A small network was shown many inputs. Here are its activations along a few directions, one row for each input.
Each table varies a few parts of the input and shows all the possible inputs, shuffled.
A made-up example of a description, with smaller parts first: one of 4 places along a line, together with either a single point or one of 9 places along a line or (one of 2 separate values, together with one of 8 places around a ring).
Shared parts are said once, and a part with two or three values counts as separate values.

Other details of the inputs vary at random and push rows far along two fixed directions, the same in every table; ignore that.

A family of inputs:
x1: 36 6 44 41 -28 -21 21 21 -34 7 -50
x2: -27 -21 19 -21 14 27 -32 -15 2 3 -22
x3: -36 -18 6 -18 15 14 -35 -29 6 -6 -22
x4: 20 -7 -5 20 -33 -50 26 -23 11 17 5
x5: 26 41 -65 -2 -35 -35 23 -1 -11 18 4
x6: 36 35 -51 3 -21 -31 33 12 -5 -7 11
x7: -33 18 -47 -51 18 -4 -8 -29 47 -15 90
x8: -13 -15 18 10 38 14 -24 2 23 -42 3
x9: 35 14 34 30 -6 42 -6 32 -38 -24 -51
x10: 23 -1 30 63 10 12 -22 -1 -24 -39 -58
x11: -7 -12 20 23 21 16 -22 -23 23 -42 13
x12: -40 -23 -8 -54 24 -32 10 -12 48 -2 45
x13: 26 12 -5 2 -18 -56 41 10 -2 20 10
x14: -49 -14 -68 -40 18 15 32 -2 28 1 83
x15: 39 31 -18 56 -18 -8 -9 4 -32 -2 -41
x16: 1 -33 51 47 4 7 -30 -18 -20 -20 -79
x17: -34 11 -60 -70 19 -5 -3 -7 44 -1 69
x18: 37 25 -51 14 -30 -29 30 -9 12 -1 39
x19: -20 -30 51 -15 33 17 -16 8 10 -10 4
x20: -66 -53 61 -42 57 45 -49 -21 24 -38 -8
x21: 23 23 -52 9 -32 -55 19 -4 7 44 7
x22: 33 1 -3 -8 -32 -48 43 26 -7 41 7
x23: 31 -23 53 41 3 26 -12 33 -21 -18 -45
x24: 22 6 -39 7 -35 -49 19 -2 7 40 -4
x25: 4 -11 17 49 -11 17 -46 -41 -4 7 -38
x26: 30 15 2 36 -25 -7 -9 -2 -31 32 -46
x27: -33 5 31 -26 11 35 -31 -5 -12 6 -18
x28: -44 -9 10 -5 16 79 10 18 -33 -10 -2
x29: 14 13 -13 17 -29 -66 22 -19 -9 34 -23
x30: 26 -1 -22 61 -26 32 27 20 -50 17 -31
x31: 27 -1 26 38 -25 -28 3 -3 -24 32 -53
x32: 28 31 -39 -19 -35 -37 29 17 -9 65 26
x33: -33 19 -54 -60 31 -14 1 -2 49 -9 81
x34: 41 38 -53 -29 -36 -21 37 33 -11 50 37
x35: -33 -2 -6 -77 11 -32 20 3 30 40 64
x36: -23 -33 35 7 33 -4 -19 -13 26 -25 -8
x37: -33 -29 32 4 11 -3 -32 -48 26 1 -5
x38: -29 -22 53 -26 12 16 -8 3 -3 -10 -21
x39: -18 10 -9 -65 34 -2 19 23 29 -9 79
x40: 22 -27 38 60 -3 16 -19 -15 2 -37 -34
x41: 4 -30 -8 80 -16 53 -9 -23 -26 -7 -22
x42: -67 -42 56 -23 64 32 -50 -33 27 -57 -8
x43: -13 -16 7 6 35 39 -31 -1 19 -45 -5
x44: -20 20 -41 -75 26 3 20 10 29 -19 76
x45: 20 0 -34 73 -28 22 20 4 -49 7 -39
x46: 6 -32 53 57 5 6 -26 -32 5 -22 -37
x47: -2 -29 29 44 -11 23 -46 -40 -3 2 -49
x48: 39 8 -26 24 -21 -54 41 21 11 0 9
x49: 39 32 -13 -13 -40 -44 62 41 -13 7 16
x50: 21 -16 33 55 3 9 -15 3 -19 -39 -61
x51: -42 0 -56 -65 13 30 47 25 6 24 95
x52: -14 7 10 -8 31 38 -34 1 -3 -21 -3
x53: -78 -26 25 -37 58 51 -75 -45 21 -33 -8
x54: -33 -9 34 -32 5 32 -20 -2 -8 6 -24
x55: 48 33 -38 -15 -26 -20 45 42 -8 20 36
x56: -72 -8 9 -96 76 63 -42 4 40 -28 78
x57: -45 -21 43 -32 67 52 -41 -5 21 -57 17
x58: 19 2 -12 22 -26 -66 21 -7 8 40 -14
x59: 34 65 -41 -24 -34 -38 50 36 -18 28 31
x60: 51 1 15 45 -22 -15 19 24 -24 -10 -37
x61: 45 47 -13 1 -35 -45 57 41 -20 11 13
x62: 13 13 32 19 -11 51 -27 16 -39 -4 -61
x63: 20 1 49 37 -30 -13 3 8 -35 29 -68
x64: -32 -3 -22 -84 6 -5 10 5 26 34 61
x65: 21 4 11 32 -5 39 -32 4 -31 -2 -53
x66: 28 30 -64 1 -41 -31 18 -19 9 25 36
Each input here is: one of 6 places along a line, together with either a single point or one of 10 places around a ring.
Q: Changing only the place on the line of 6 turns x36 into x19. The same change can be made to x33. Which row results?
A: x56
Q: Changing only the place on the line of 6 turns x14 into x51. The same change can be made to x17. Which row results?
A: x34
Q: List by row number the other rows that have the place on the line of 6 in common with x16.
A: x3, x5, x6, x10, x15, x29, x42, x45, x50, x53
Q: A walk changes only the place on the line of 6. It starts at x47 and steps to x24. List the rest of the walk in order.
A: x3, x2, x64, x54
Q: List by row number the other rows that have the place on the line of 6 in common with x27.
A: x1, x9, x28, x38, x49, x54, x59, x61, x62, x63
Q: Change only the place on the ring of 10 in x18. List by row number the other rows that result.
A: x4, x7, x11, x25, x37, x40, x46, x47, x66
Q: Change only the place on the ring of 10 in x13. List by row number the other rows that result.
A: x2, x20, x26, x31, x44, x52, x57, x60, x65

A family of inputs:
x67: 37 20 -30 22 -26 -17 50 25 -20 6 17
x68: -22 -3 -31 -43 8 -40 36 -13 36 -9 72
x69: -30 -39 55 11 27 24 -35 -12 7 -6 -41
x70: 59 4 -15 42 -49 -64 46 12 -16 29 -25
x71: -29 -38 55 11 21 26 -45 -23 -4 2 -34
x72: 3 3 -15 -1 -28 -28 10 -22 6 28 1
x73: -64 -7 -4 -52 44 53 -32 -16 10 -22 23
x74: 18 -10 38 45 -12 37 -20 16 -45 19 -57
x75: -14 20 0 -76 10 -58 20 0 39 -5 54
x76: 72 41 -39 51 -80 -33 51 22 -46 57 -29
x77: 26 -4 19 69 -4 38 -11 18 -29 -26 -43
x78: -8 25 -51 -51 16 1 18 5 23 -4 73
x79: 8 2 -16 21 -11 -31 18 -7 16 -9 18
x80: 13 11 -30 5 -16 -32 -6 -14 13 12 3
x81: 21 10 -22 13 -5 -27 3 -16 16 2 13
x82: -17 6 -34 -66 11 -8 38 21 17 1 65
x83: -33 -23 29 15 23 27 -50 -37 0 -16 -41
x84: -16 -11 14 10 26 64 -55 0 -8 -27 -31
x85: 37 14 58 29 -1 18 -18 31 -34 -19 -64
x86: -61 -19 22 -58 47 51 -18 10 18 -12 26
Q: What do these inputs look like to the network?
A: one of 2 separate values, together with either a single point or one of 9 places around a ring
Q: Changing only the choice among 2 separate values turns x75 into x85. The same change can be made to x81. Which row results?
A: x78
Q: Change only the choice among 2 separate values in x76. List by row number the other rows that result.
A: x72
